These are the activations of a small neural network, seen along a few directions. Each row is one input.
Each table varies a few parts of the input and shows all the possible inputs, shuffled.
Descriptions start from the smaller parts, as in this example, which fits no table here: values(3) and (point or line(11) or (line(4) and ring(5))).
Shared parts are said once, and a part with two or three values counts as separate values.

Table:
r1: [ 26  -2   8  15  -1   1  11  29 -34  10  37   7  12 -26 -22]
r2: [ 20   0   7  16 -11   3  17  34 -34   9  37  11  18 -25 -16]
r3: [ -8  12   8  -6 -10 -16  20   2   8   7 -10   9   1   2  31]
r4: [ 26 -13   4  20  21   4  -6  21 -40  13  32  -4   5 -13 -35]
r5: [  9   7   9  -6 -14  -1  -1  -7  23  -1  -4   8   2  27   7]
r6: [-11  10   1 -14 -17  17  -1 -10  29 -10  -3   7   9  16  -2]
r7: [ 32 -11   8  15  11  -1   2  19 -38   8  33   4   9 -20 -33]
r8: [-15   3  -5  -7   4  23 -19 -14  24  -8  -8  -5   4  27  -5]
r9: [ -4 -20   0  -5  26  -5   4 -11 -18  -3 -17  -7 -30  13  23]
r10: [  1   6   9  -9   2 -18  16 -13  14   7 -14   4  -7   6  18]
r11: [ 17 -20 -12   6   3 -21  15  35 -18   0  12 -20  14 -48 -26]
r12: [ -3  -8  14 -10  -3 -10  25  -6 -10  -5  -6  -1 -21  -3  29]
r13: [-23  26  -6   1 -16  21 -23 -36  20  -8 -10   9   0   5 -10]
r14: [-29  26 -10   5  -5  25 -30 -34  18  -3 -12  -1  -4  13 -12]
r15: [ 13 -17 -12   8   2 -20  14  40 -19   0  15 -18  15 -50 -18]
r16: [  0  12   8  -4 -25  -1   4   7  17  -1  -1  12   9  20  19]
r17: [  3  -1   8  -6  13 -18   6 -18  10   5 -18   3  -9   9  17]
r18: [ 30  -5   9  14   0   0  12  23 -33  10  35   6  11 -23 -31]
r19: [ -2  -2   4  -2  22 -13  -1 -16   8  11 -21  -6 -13  16  16]
r20: [-32  33  -3   1 -36  20  -6 -14  18  -4  -4  16   7  -2   3]
r21: [  5  -2  -5   1  13   4 -23  -5  14   1 -11   3  -6  38   8]
r22: [ -8  -4  12  -9 -13  -9  30   1 -12  -4  -5   3 -15  -3  34]
r23: [-30  24 -19   5   2  26 -36 -29  14  -5 -13   4  -6  14  -8]
r24: [ -3   9  10  -8   0 -17  14  -6  11   7 -11   5  -5   2  26]
r25: [  6   9  10  -5 -15  -1  -3   0  21  -1  -1   9   3  21  15]
r26: [-24  31  -4  -1 -26  20 -12 -30  23  -5  -7  11   1   2  -9]
r27: [  1 -10  14 -12  -1 -11  26 -14  -8  -5  -9  -2 -23   2  22]
r28: [ -9   3  -1 -12  -6  18 -11 -16  26 -13  -6   5   8  19  -3]
r29: [-19  14   1 -11 -28  17   5   4  22  -9   0  11  16  10  10]
r30: [ 12   0   8  -4  -4  -1 -11 -12  20  -3  -7   6   0  30   6]
r31: [  3 -18  13 -10   9 -11  16 -19 -12  -7 -12  -4 -25   4  20]
r32: [-14  13   2 -13 -18  18  -2  -3  27  -9   0   7  11  11   6]
r33: [-27  33  -2   0 -28  21 -14 -22  21  -5  -4  12   2  -2  -1]
r34: [ 12 -31 -29  13  29 -18  -8  37 -28   3   7 -25   7 -39 -24]
r35: [ -3 -19   9  -5  19  -5   9 -16 -14  -1 -15 -13 -28  12  19]
r36: [ 25 -14  -5  20  27   4 -11  26 -44  12  32   2   3 -12 -31]
r37: [ 18 -27 -15   8  13 -23   5  30 -23  -1   9 -23  12 -47 -27]
r38: [ -4  -4  -5  -1  29 -13  -6 -11   4  10 -22   0 -14  17  20]
r39: [  7 -13 -12   9  -7 -18  20  45 -20  -1  15 -13  20 -48 -11]
r40: [  6  -1   4   1   6   4 -18 -10  18   2 -10  -3  -4  37   4]
r41: [-16   2 -14  -7  11  23 -24  -9  20  -9  -9   0   2  27  -1]
r42: [ 13 -29 -20  13  23 -18  -3  32 -25   4   8 -31   9 -40 -29]
Question: Describe the family of inputs behind these rows.
Answer: line(6) and (values(2) or line(5))
Question: The inputs of r23 and r26 match in every part but the line(6) part. If r9 is changed in the same way as r23 into r26, which row does it become?
Answer: r27
Question: The inputs of r3 and r17 match in every part but the line(6) part. If r29 is changed in the same way as r3 into r17, which row does it become?
Answer: r28
Question: Which other rows does r18 become when the values(2) part takes its other values? List them by row number.
Answer: r11
Question: Which other rows does r21 become when the line(6) part takes its other values? List them by row number.
Answer: r5, r16, r25, r30, r40

Table:
r43: [  8   4   9   6 -19 -20  34  30 -25   7  18   7   9 -40   9]
r44: [ 18 -11  -9  20  33   8 -21   6 -32  10  19  -5  -1  -8 -36]
r45: [ 23  -4 -14  23  20   8 -32  17 -15  10  22  -6  17  -9 -49]
r46: [  2   4 -19  12 -16  21 -17  40   0  -5  31  -3  37 -25 -43]
r47: [ 17 -23   1  12  26   3   0  10 -41   4  16  -7 -12  -4 -14]
r48: [  9   1  26 -17  -6 -20  28  -9  18   4 -16  12 -13  35  46]
r49: [-26  28 -15  -5 -32  37 -28  -7  42 -15   0  12  27  20 -12]
r50: [-38 -13 -23 -17  24 -19  -8 -29  29 -12 -57 -32 -24   1  32]
r51: [-10   1   8  -5  12  17 -12 -30   0  -2 -12   6 -24  39  15]
r52: [ 35 -24  21  -1   8 -35  38  30 -23  12  10   0   0  -9  18]
r53: [-11  13  -2   2  18  23 -34 -36  11   3 -10   9 -12  37  -5]
r54: [-20  28  15 -10 -35  -3  23 -12  19   0 -10  20  -4   5  38]
r55: [ -8  21  -8   6   4  22 -44 -29  29   2  -8   9   5  37 -18]
r56: [ -8 -40 -34  -1  39 -38   4  16 -15  -4 -28 -44 -12 -47  -2]
r57: [ 34 -31  18  -1  16 -22  25  20 -30   4  13  -4 -10  -4   9]
r58: [-32  39   5 -11 -55  20   9 -21  34 -14  -3  17  14 -11   3]
r59: [  9  -7  24 -17   3  -7  16 -19   9  -3 -13   8 -23  39  37]
r60: [ -3  14  -2   6 -40   3  20  24 -11  -4  28   2  26 -56 -27]
Question: Describe the family of inputs behind these rows.
Answer: values(2) and (point or ring(8))
Question: The inputs of r54 and r43 match in every part but the values(2) part. If r48 is changed in the same way as r54 into r43, which row does it become?
Answer: r52

Table:
r61: [ -9  -8 -19   1   9  15 -21  -7  10  -8  -4 -20  -1  -7 -27]
r62: [-10   2  -3  -3  25 -10  -7 -22  -5   8 -23   4 -24   7  24]
r63: [ 10 -21 -21  11  21  -1 -25  16  -6  -3  -3 -13   6   9 -11]
r64: [ 17 -17  14  -9  -4  -6  39  20 -33  -3  20   4  -1 -18   8]
r65: [ 10 -16   5   3  20 -26  15  20  -5  12  -9 -18  -3   1  13]
r66: [ 22   2  13   7 -25  -8  19  19 -24   1  26   7   3 -24  -3]
r67: [-26   9 -13   2   6  26 -25 -13   3  -5  -5  -7 -11  14  -9]
r68: [ 14 -10  -4  14  14  21 -17   9 -26   3  24  -7  -1  -5 -36]
r69: [ -1  -5  22 -24 -15   3  28  -6  15 -10  -2  17  -4  23  32]
r70: [-15  -2  10  -1   9 -10  11 -16  -4  10 -21 -10 -22   8  31]
r71: [-30  28  -9   1  -7  26 -10 -14   9  -2   2  10   9  -3  -6]
r72: [  5 -12 -10  -5  30 -23  -2 -16   2   1 -21 -10 -14 -11   3]
r73: [ -3 -20 -20   4  15   1 -22 -12   2 -13 -15 -18  -5  -2 -15]
r74: [  2  -5   0  -3   8  11 -29 -23  12  -8 -11   4  -9  45   2]
r75: [ 20 -22  -5  16  20   6 -18   5 -34  -2  12  -6  -6  -1 -24]
r76: [ 25 -16   5  10  36 -18   3   1 -32  13   8   5 -16 -10  -7]
r77: [ -4   7   0  -4   3  27 -27 -18  21  -5   0   2  -3  41 -12]
r78: [ -1  30  12  -1 -32  14  -2 -13  27   2  -2  24  14  20   0]
r79: [ -3   4   2  -5 -30 -14  13   4  11 -12  -2  -5   3 -26   5]
r80: [ 12  13   5  15 -22   2   7  14 -20  10  28  15  16 -23 -26]
r81: [-21  -4   7 -15 -13   2  30  -2  -3  -9  -8   8 -13  -2  36]
r82: [  6  -3  21  -7   6 -11  13 -22  13  10 -13  -2 -14  36  27]
r83: [  2  13  -8  10 -21  -6  -1  26   7   9  11   7  28 -14 -13]
r84: [-23  33  -5   7 -29  10   2 -11  10   2  -3  15   6  -5   4]
r85: [-16  20   5   1 -33  -1  12  -4   6  -7  -3   9  -8  -7  26]
r86: [ -7 -17   3 -21  -9 -12  33   6   1 -14  -8  -7  -2 -20  15]
r87: [  5  17  22  -8 -36   3   7  -6  24  -6  -1  19   1  18  23]
r88: [-15  11 -11  -3  -4  12 -11  -6  16  -5   3  -4  19 -24 -25]
r89: [ 10   2   1   2 -24 -16  10  32   3   0   9   0  14 -15  10]
r90: [ -7  27   6  -5  -9  28 -12 -17  28  -3   5  19  16  24 -10]
r91: [  7   8   2  12   2  18  -5  10 -20   7  34  10  18 -22 -34]
r92: [ -4   8 -12   5   3  11 -14  23   7   5  16   2  30 -13 -21]
r93: [  3  -9 -19   8  16  14 -24  22   2   1   8 -15  10   4 -23]
r94: [ 21 -16  19  10  18 -20  23   8 -31  13   8 -11 -14  -7   0]
r95: [ 10   1   9 -11  22 -12  -7 -27  12   7 -16  10 -17  35  21]
r96: [ 16 -15 -11   4  37 -25  -3  13  -5  11  -9  -3  -4   0   7]
r97: [-10  17  -7   1 -27  -4   2  -2  15  -3  -1   1  17 -25 -18]
r98: [  6 -18   2 -14  -2 -13  31  33  -6  -5   4  -2   9  -9  20]
r99: [ -1 -15   5  -6  13 -24  16  -8   2   4 -21 -24 -12 -10  10]
r100: [-19  -3 -13   3  11  11 -27 -18  -6  -8 -18  -4 -17  17   4]
Question: The inputs of r86 and r64 match in every part but one. If r79 is changed in the same way as r86 into r64, which row does it become?
Answer: r66
Question: Describe the family of inputs behind these rows.
Answer: line(5) and ring(8)
Question: Which other rows does r82 become when the ring(8) part takes its other values? List them by row number.
Answer: r69, r74, r77, r78, r87, r90, r95
